These are the activations of a small neural network, seen along a few directions. Each row is one input.
In each table, some parts of the input vary, and every possible input appears once, in random order.
A made-up example of a description, with smaller parts first: one of 3 separate values, together with either a single point or one of 11 places around a ring or (one of 6 places along a line, together with one of 8 places around a ring).
Shared parts are said once, and a part with two or three values counts as separate values.

Other details of the inputs shift rows strongly along two fixed directions, in all tables alike. That doesn't count.
These rows show it; all are for the same input, with only those details redrawn:
[  0 -44   7   8  21   2  -3  19   4  -5 -30 -24 -16  -2]
[ -5  47  10 -19  18   9  11 -10 -13  -4  14  11  22  10]
[  3 -11  14   8  -5   0   0   8  -2  33   3  -7 -14 -18]
[-3  1  9 -6 19  6  4  5 -4 -4 -8 -7  4  4]
[-2 23 13 -7  4  4  6 -4 -9 18 13  6  5 -6]
[ -5  21   7 -15  27  10   7  -1  -8 -17  -5  -2  16  13]
[-1  8 12 -3  9  4  4  2 -5 12  3 -1  2 -4]
[  3 -25  12   9   2  -1  -1  12   0  23  -6 -12 -17 -15]

A family of inputs:
x1: [  4 -38 -11  -2  14   1 -11   7   5 -19 -31 -19  -8  14]
x2: [  7   1   4  10 -15   0  -1   2   7  24  19   9  -4 -22]
x3: [ 2 -2 -8 15 -1  7  6 -5 -2 -4  2  4  0  4]
x4: [ -2  33  -2  -9  12  14   3 -12  -9  -3  11  15  20  11]
x5: [  1 -32  -3   7  12   1  -2  16  14   2 -18 -14 -16 -11]
x6: [  5  19   1  -8 -20  -7  -3  -9   4  16  25  10   4 -11]
x7: [ -7  36   4 -15  16   5   9  -2  -9  -2  15  13  19   7]
x8: [  0  19  -5 -15   3   5  -3 -10  -7 -19   3   1  17  17]
x9: [-4  2 -2 16 -8  5  2 -3  0  4  1  6 -5 -4]
x10: [  0  20   2 -14  -5  -2   0  -6  -8  10   9  -1   1   3]
x11: [  1  -2   1  15 -13   4   5   0  -4  13  10   3  -6 -12]
x12: [ -2  -8   7  -5  21   5   4   8  -3  -7 -14 -10   1   5]
x13: [  0 -42  -2  10  14   7  -3  16   5  -1 -26 -19 -17  -3]
x14: [ -7  23  -5  -2   8   5  11  -4  -8 -16  11  12  16   5]
x15: [ 3 24  0 -3  3 11  2 -9 -7  3 13 14 18  4]
x16: [  6  -4  11  17 -22  -1   6   2 -10  10   5   6   0 -17]
x17: [ -3  22  -1 -21   9  -6   1  -3  -7  -6   8   4   9  11]
x18: [  1  -3  -8 -12  12  -2  -7  -2   1 -20  -5  -2  12  15]
x19: [  6 -28  -1  16  -1   0  -7  10   5  16   0  -1  -7 -13]
x20: [ -9  31  -7 -10  -1   2   2 -18  -5 -23   2   9  13  20]
x21: [-11  19  -2 -14  28  15   5  -2  -1 -27 -15   3  14  21]
x22: [ 0 -4 -1  5  6  4 -1  5 -1 -4  6  4  6 -2]
x23: [  6  -9  -9 -11  11  -3  -8   2  11 -22 -11  -6   5  10]
x24: [  1  31   2 -20  -3  -7   1  -5   0   9  17   7   5  -1]
x25: [ 0  7  5  6 -3  8 -2 -1 -1  5  4  9  2 -2]
x26: [  4  -7  -5   1  15   6  -2   5  10 -12  -8   0   6   0]
x27: [ -4  16  -1 -13  -1   1  -4  -6  -2   2  -1   0  -1  10]
x28: [ -6  48  -6 -21   0  -2   8 -18  -3 -23  19  14  21  12]
x29: [ -8  30  -8  -3  13   6  11 -11  -9 -24  10  15  20  12]
x30: [  0  19  -2  -8  -9   1  -9 -12  -2  13   8   9   2   5]
x31: [-1  1 -2 -9 -4 -8 -3  0 -2 13  9  1 -7 -3]
x32: [  9   8   1   1 -27  -4  -8 -11  -4  35  22   7  -3 -11]
x33: [  3  11  -2  15 -20  -3   6  -6   3  23  20  12  -6 -22]
x34: [ -3  -7   0  -9   9  -2  -7   7   3 -11 -20 -14  -5  14]
x35: [ -5   9   8 -15  10  -4  -5  -1  -2  -8 -10  -7  -1  13]
x36: [  3 -32 -13  18  11   1   3   9  15 -22 -20 -10 -11   0]
x37: [  2  12 -11  -2 -10  -7   5 -12   6  -6  12   8   1   4]
x38: [  3 -22  -3  -3  -3  -3  -6   3   0   8 -11 -14 -16   1]
x39: [-1 11 -9 11 -1  2  8 -7 -3 -3 15 13  5  1]
x40: [  3  -7   8  -7  -3  -7  -5   2  -4  13  -2 -12 -11  -3]
x41: [ -3 -37 -14   6   9  -8  -3   7   6 -30 -25 -17  -7  12]
x42: [ -1 -13 -14   4   0  -6   1  -5   2 -18  -4  -4   0  13]
x43: [  6 -10   0   4 -17  -3 -13  -2   5  19  -1  -1  -8  -3]
x44: [  0  11  -6 -13   3  -3  -5  -8  -3   0  10   8   8   6]
x45: [-2 14  3  3 -2 10 -2 -7  0 16  8 13  4 -1]
x46: [  5  -3  -8   9 -22  -4   1 -12  -1  12  11   1  -9   0]
x47: [-10  -7 -13 -12  22  -2   3   2   0 -52 -20 -11  12  28]
x48: [  3 -14   1  11   1   8  -7   5   6   7  -9   1  -2  -2]
x49: [  2   9  10   7 -17   2   3   1  -6  44  20   5  -9 -21]
x50: [  1 -12  -3   7   4   3  -4   4   2  13   3   5  -1  -8]
x51: [ -2 -31   5  11   7   4  -5  18   7   7 -24 -14 -18  -5]
x52: [ -7   8 -10  -7  28   9  10   3   5 -49 -16  -3  16  18]
x53: [  4   1  -6 -10  -3  -4  -7  -5  10   5   5   1  -1  -3]
x54: [  5  15   8   7 -16  -4   8   1  -2  -1   9  12  11 -16]
x55: [ -9 -19  -6   6  22  11   3   9   4 -41 -31 -10   2  18]
x56: [ -2  12   7 -16   5 -11  -2  -1  -6   5   9   0   1   2]
x57: [  4   5   0  -8 -15  -9  -3  -2   6  26  14   1 -12 -14]
x58: [  3   3  -3  10 -35  -8   1 -13  -5  32  20   5 -12 -14]
x59: [ -2   1  -1   4 -21  -5  -2  -5   1   9   4   1  -9  -1]
x60: [  0  11  11  -5   9  -2   4   6   5  12   7   1   0 -11]
x61: [  2 -27  -5  28 -10   3  -1   4   9   8  -9  -2 -19  -5]
x62: [  1  32   8 -22   0 -10   1  -7   0  10  18   5   4  -3]
x63: [  5 -22   6  11 -28 -17  -1   6  -2   6   2  -2  -6 -13]
x64: [  6  -1  17  24 -42  -5   2   2  -4  36  15  13 -10 -30]
x65: [ -2   0  -6  -3  -6  -1   1  -5  -4 -13  -2  -6   1   9]
x66: [ -5  13 -14 -13  12  -2   5  -9   4 -41  -9  -2  14  19]
x67: [-4 15 12 -8 13 -1  4  3 -5  9 11  6  6 -4]
x68: [  3 -35  -4   4  -4  -8 -11   9   6  -3  -9 -12  -9  -1]
x69: [  3 -15  -2  24 -17   1   3   0  -2  21   6   1 -14 -17]
x70: [  4 -15   3   7 -23  -4 -12   0   4  20   1  -4 -14  -7]
x71: [  5 -31   3   9 -19  -9  -1   5  -3  -9 -17 -13  -6  -3]
x72: [  2 -37   0   7  16  -1  -2  22  15  -4 -25 -19 -16  -9]
x73: [  8 -14   7   9 -33 -17   0   3   5  11   5  -1  -7 -20]
x74: [  3 -32   4  17   0  -5   3  16  -1 -20 -17  -5  -1  -6]
x75: [ -1   2   7   0 -19  -6  -1  -2  -4 -13  -7   2   4   5]
x76: [ -6  24  -9  -6   1   2   3 -17  -1 -26   1   8  11  26]
x77: [ -3  24  16  -1  -5   2   2  -2  -4  30  13   8  -1 -10]
x78: [ -9  -5  -8 -12  40   9   5   9   1 -38 -21  -7  12  21]
x79: [  4 -12  -2   8   0   1  -4   5  12  19   2   4  -8 -17]
x80: [  2 -30  -1  11  10   8  -4  11   2 -12 -17 -11  -4   2]
Q: Describe the family of inputs behind these rows.
A: one of 2 separate values, together with one of 4 places along a line, together with either a single point or one of 9 places along a line
Q: Changing only the place on the line of 4 turns x5 into x13. The same change can be made to x52. Which row results?
A: x11
Q: Changing only the place on the line of 4 turns x4 into x45. The same change can be made to x10. Which row results?
A: x34
Q: Changing only the place on the line of 4 turns x74 into x54. The same change can be made to x17. Which row results?
A: x24
Q: A walk changes only the place on the line of 9. It starts at x35 and steps to x34. List the rest of the walk in order.
A: x27, x30, x43, x70, x59, x20, x76
Q: List by row number the other rows that have the place on the line of 4 and the choice among 2 separate values in common with x55.
A: x9, x21, x25, x45, x48, x51, x61, x64, x77
Q: Change only the choice among 2 separate values in x52. List by row number the other rows that result.
A: x28
Q: Change only the place on the line of 9 in x65. List by row number the other rows that result.
A: x1, x8, x10, x32, x38, x40, x46, x58

A family of inputs:
x81: [  1  -7  -7   7   9   6   1   1   1 -17  -6   4   9   6]
x82: [ -1  34   3  -1 -23  -4   7 -13  -6  10  22  15   7  -3]
x83: [ -4  37   2  -7 -20  -6   6 -18  -9   6  23  12   8   2]
x84: [  5 -21   1   3  -1   1 -12   7   6  17  -4  -7 -10  -6]
x85: [  1  -7  -2  -2 -13  -8  -4  -2  -3  -2  -2  -5  -4   3]
x86: [  2 -25   1  18 -19  -4   0   6   3   4  -6  -6 -12 -12]
x87: [  1  18   4  -7 -11 -13   2   2   5  20  25  14   2 -20]
x88: [ -5  11  -6  -6  31  14   4   0  -4 -37 -10   5  23  20]
x89: [  9   3   2   6 -31  -5 -10  -8   1  46  24  10 -10 -20]
x90: [-4  4 -3 -4  9  3  0 -2  2  1  1 -1 -3  6]
x91: [ -4  -3  -7 -12  22   6  -4   2   0 -17 -12  -6   4  17]
x92: [ -7  23   6 -17  21   3   7  -3  -6 -17  -5  -2  11  15]
x93: [ -1 -17  -9   8   6   2  -1   3   8 -12 -15  -7  -8   6]
x94: [  2 -21  -1  10  -3  -2   0   7   0 -19 -12  -4   3   2]
x95: [ -7  19   5 -10  24  11  10   1  -7 -29 -11   0  18  13]
x96: [  0 -23  -8   9  -2  -4  -5   0   7   4  -9  -9 -15   0]
x97: [  1 -17  -7  14  -2   4   0   2   5  -3  -7  -1  -6  -4]
x98: [  4 -10   1  -4  -9  -6  -8   0   0  -9  -8  -5   1   5]
x99: [  0 -19  -1  14   1   6  -1   8   4   8  -6  -4 -11  -9]
x100: [ -2  -3   6 -12  14   0  -1   5  -4  -7 -12 -10   1   7]
x101: [ 2 -5 10  6  5  3  4  8 -5  2 -3  0  4 -7]
x102: [  7  17  -5  -6 -13  -9   4  -6   6  20  28   9  -1 -16]
x103: [  4 -26  -7   7  -9  -5  -9   2   5  13  -5  -8 -16  -4]
x104: [  0  12  10 -16  12   3  -2   1  -5  -4  -4  -2  10   7]
x105: [ -5  48  11 -12   2   4  12 -10 -10   7  19  15  14   2]
x106: [  1 -22  -1  14  -1   2  -2   8   7  15  -6  -6 -18  -9]
Q: Describe the family of inputs behind these rows.
A: either one of 2 separate values or (one of 4 places along a line, together with one of 6 places along a line)
Q: A walk changes only the place on the line of 6. It starts at x101 and steps to x95. List the rest of the walk in order.
A: x105, x92, x100, x104
Q: A walk changes only the place on the line of 4. It starts at x95 and steps to x99. List the rest of the walk in order.
A: x97, x86

A family of inputs:
x107: [ -1 -24   6   7  12   6  -4  10   2   7 -18 -12 -12   1]
x108: [  3 -26  -7  17 -13  -5   1   4   5  -9  -8  -4  -7  -5]
x109: [  2 -19   8  -4   8  -6  -3  14   6  11  -8 -12 -11 -11]
x110: [ 0 19 -5 -5  9  8 -1 -6  2 21 20 13  2 -4]
x111: [ -2  32 -19 -18   9   3  -2 -19   1 -14  15  13  17  18]
x112: [  8 -36  -6  31 -28  -6  -2   7  11  12   0  -1 -17 -21]
x113: [  0 -22   3   3  13   3  -3  12   5   6 -16 -13 -13  -3]
x114: [ -4  -9   2   4  25   9   7  10  -2 -31 -21  -7   8  10]
x115: [ -1  25   8   9  -9   5  11  -4  -7  20  24  19   8 -17]
x116: [  7  11  19  -5 -22 -11  -4   2  -3  58  27   6 -12 -31]
x117: [ -3  34  -4  -7  -4   1   9 -14 -10 -25  10  13  22  14]
x118: [ -3 -13  -6  -3   8   3  -3  -1  -3 -33 -24 -12   4  22]
x119: [  6  13   8 -10 -35 -19  -7  -7  -2  40  26   6  -9 -17]
x120: [  0 -20   9  10   4   6  -2   9  -3  10 -13 -10 -10  -4]
x121: [ -3 -12 -11  -9  13  -1  -4   0   4 -31 -22 -12   0  21]
x122: [ -3  36  -3 -27   1  -8   2 -12  -4 -18  12   6  17  15]
x123: [  1 -24   0  21   9   7   4  14   6  -9 -12  -1  -3 -10]
x124: [ -5  35  -4 -15   1   4   0 -19  -8 -15   7   9  16  22]
Q: Describe the family of inputs behind these rows.
A: one of 2 separate values, together with either a single point or one of 8 places along a line
Q: Changing only the choice among 2 separate values turns x108 into x115. The same change can be made to x111. Which row results?
A: x110
Q: A walk changes only the place on the line of 8. It starts at x123 and steps to x115. List the rest of the walk in order.
A: x114, x120, x107, x113, x109, x116
